Each row below holds a small network's activations on one input, seen along a few directions.
Each table varies a few parts of the input and shows all the possible inputs, shuffled.
A made-up example of a description, with smaller parts first: one of 2 separate values, together with either a single point or one of 11 places along a line or (one of 4 places along a line, together with one of 8 places around a ring).
Shared parts are said once, and a part with two or three values counts as separate values.

Other details of the inputs vary at random and push rows far along three fixed directions, the same in every table; ignore that.

Table:
row 1: [-25  11 -15  31  42  23  -6   7   2  -3 -35  -4 -11  27]
row 2: [  0   5 -19 -13  21   2   8 -18 -17   5 -18 -11  -2  16]
row 3: [  0 -15  15  96 -10  41 -22  23  28   7 -32 -16  10  21]
row 4: [  0   1 -10  -3   7   5   7 -19 -24   7  -8 -13   8   6]
row 5: [ -5  38   1 -33  27 -14 -17   6   5 -18  10  22 -28  10]
row 6: [ -7   2  27  50 -14  10 -31  36  35 -15  13  15 -13 -12]
row 7: [-13   2  16  36   4   9 -30  40  42 -17   2  18 -21  -2]
row 8: [ -8  -1 -21 -15  24   5  11 -12 -20   2 -20 -11   1   7]
row 9: [ 13 -31   9  -5 -43  -1   9  -8  -9  19   8 -19  26 -18]
row 10: [-16   3 -17 -18  24   6  12 -11 -20   7 -19 -11   3  10]
row 11: [ -9   6  -9 -12   9   2   9 -16 -22  10  -9 -11   7   7]
row 12: [  2  26   1 -22  16 -12 -15   5   3 -21  16  18 -24  -4]
row 13: [ 12 -12   9  30 -23  12  -5   1   3   8  -1 -11  11  -4]
row 14: [ -7  12 -17  -5  33   7   0 -10  -7   1 -26  -7  -9  29]
row 15: [-14  25 -10  20  34  15  -6  -3  -9  -1 -26  -4  -8  28]
row 16: [ 13  -8  15  19 -15 -10   0  20  33 -14  22  25 -10 -14]
row 17: [  0 -12 -11 -13   2   4  10  -9 -12  10 -17 -15   9   7]
row 18: [ -9  14   1 -35  16 -14 -12  16  14 -16  11  18 -22  -6]
row 19: [  0   2  -9  -6   5  -8  29 -19 -11  13  -5   3  17  14]
row 20: [ 13 -30   4  -3 -39  -1  10  -9 -11  15   8 -17  22 -21]
row 21: [ 19  -6  19 -21 -29 -27   8   8  24  -9  38  28  -3 -24]
row 22: [  5 -25   6  13 -30   6   3   0  -6   9   6 -13  18 -21]
row 23: [  7   7   8  -8  -2  -9 -18  12  16 -17  19  16 -19 -10]
row 24: [ 12 -12  -3 -10 -17 -13  31 -18 -15   8  15   0  19 -11]
row 25: [ 10 -17  15  -5 -43  -2   6 -12 -17  23  15 -16  28 -16]
row 26: [  0   2  -6   7  11   9  -2 -10  -7   7 -17 -10   2  20]
row 27: [  0 -16  -5  16   0  10   0   6   6   0 -15  -9   2   0]
row 28: [  2  10  14 -33 -12 -20 -15  13  13 -11  31  18 -14 -19]
row 29: [ -1  22  -8 -48  21 -21  -6  -3  -4 -20  18  18 -25  -8]
row 30: [  5  -7   1 -10 -21 -14  33 -18 -14  11  17   2  25  -9]
Each input here is: one of 5 places around a ring, together with either a single point or one of 5 places along a line.
The inputs of row 23 and row 25 match in every part but the place on the ring of 5. If row 16 is changed in the same way as row 23 into row 25, which row does it become?
Answer: row 19
Which other rows does row 10 become when the place on the ring of 5 takes its other values? List them by row number.
Answer: row 8, row 17, row 18, row 27

Table:
row 31: [ 16 -28   7  10 -43  -5  41 -20 -16  24  15  -8  38 -19]
row 32: [  4  14  11 -18   4 -10 -21  14  16 -17  17  17 -22  -9]
row 33: [ -2  -7  14  25 -11   6 -18  25  25  -6   5   5  -8  -8]
row 34: [ -6  11 -26 -21  39   5   4 -15 -15  -4 -26  -8 -12  24]
row 35: [ 10 -10  11  44 -13  -3   5  15  31  -6   7  17   1  -1]
row 36: [  6   1  18  28 -14   8 -27  19  20  -9  10   5  -7  -8]
row 37: [ -3   6  11   1  -3  -2 -17  15  15  -9   7  10 -13  -7]
row 38: [  7 -14   8 -12 -41  -3  12 -17 -30  22  16 -22  31 -19]
row 39: [ -1 -25  -3  86  -2  32  26  -3   8  22 -39 -18  35  32]
row 40: [ -8   8   5 -18   8 -10 -17  17  15 -17  18  19 -21 -13]
row 41: [-15  10 -25 -21  38   2   7 -12 -16  -3 -23  -6  -7  17]
row 42: [  9  -4   3 -66 -27 -24  17 -25 -36  13  28  -9  18 -27]
row 43: [-11  13 -24 -20  37   3   6 -11 -13   0 -26  -7 -10  22]
row 44: [ -2  19  11 -15   0 -10 -22  12  13 -15  20  18 -20  -8]
row 45: [ -4   5 -20  -3  29  11   3 -14 -16   6 -27 -13  -3  25]
What is each input in this table made of?
Answer: one of 3 separate values, together with either a single point or one of 4 places along a line
The inputs of row 42 and row 32 match in every part but the choice among 3 separate values. If row 31 is changed in the same way as row 42 into row 32, which row does it become?
Answer: row 35
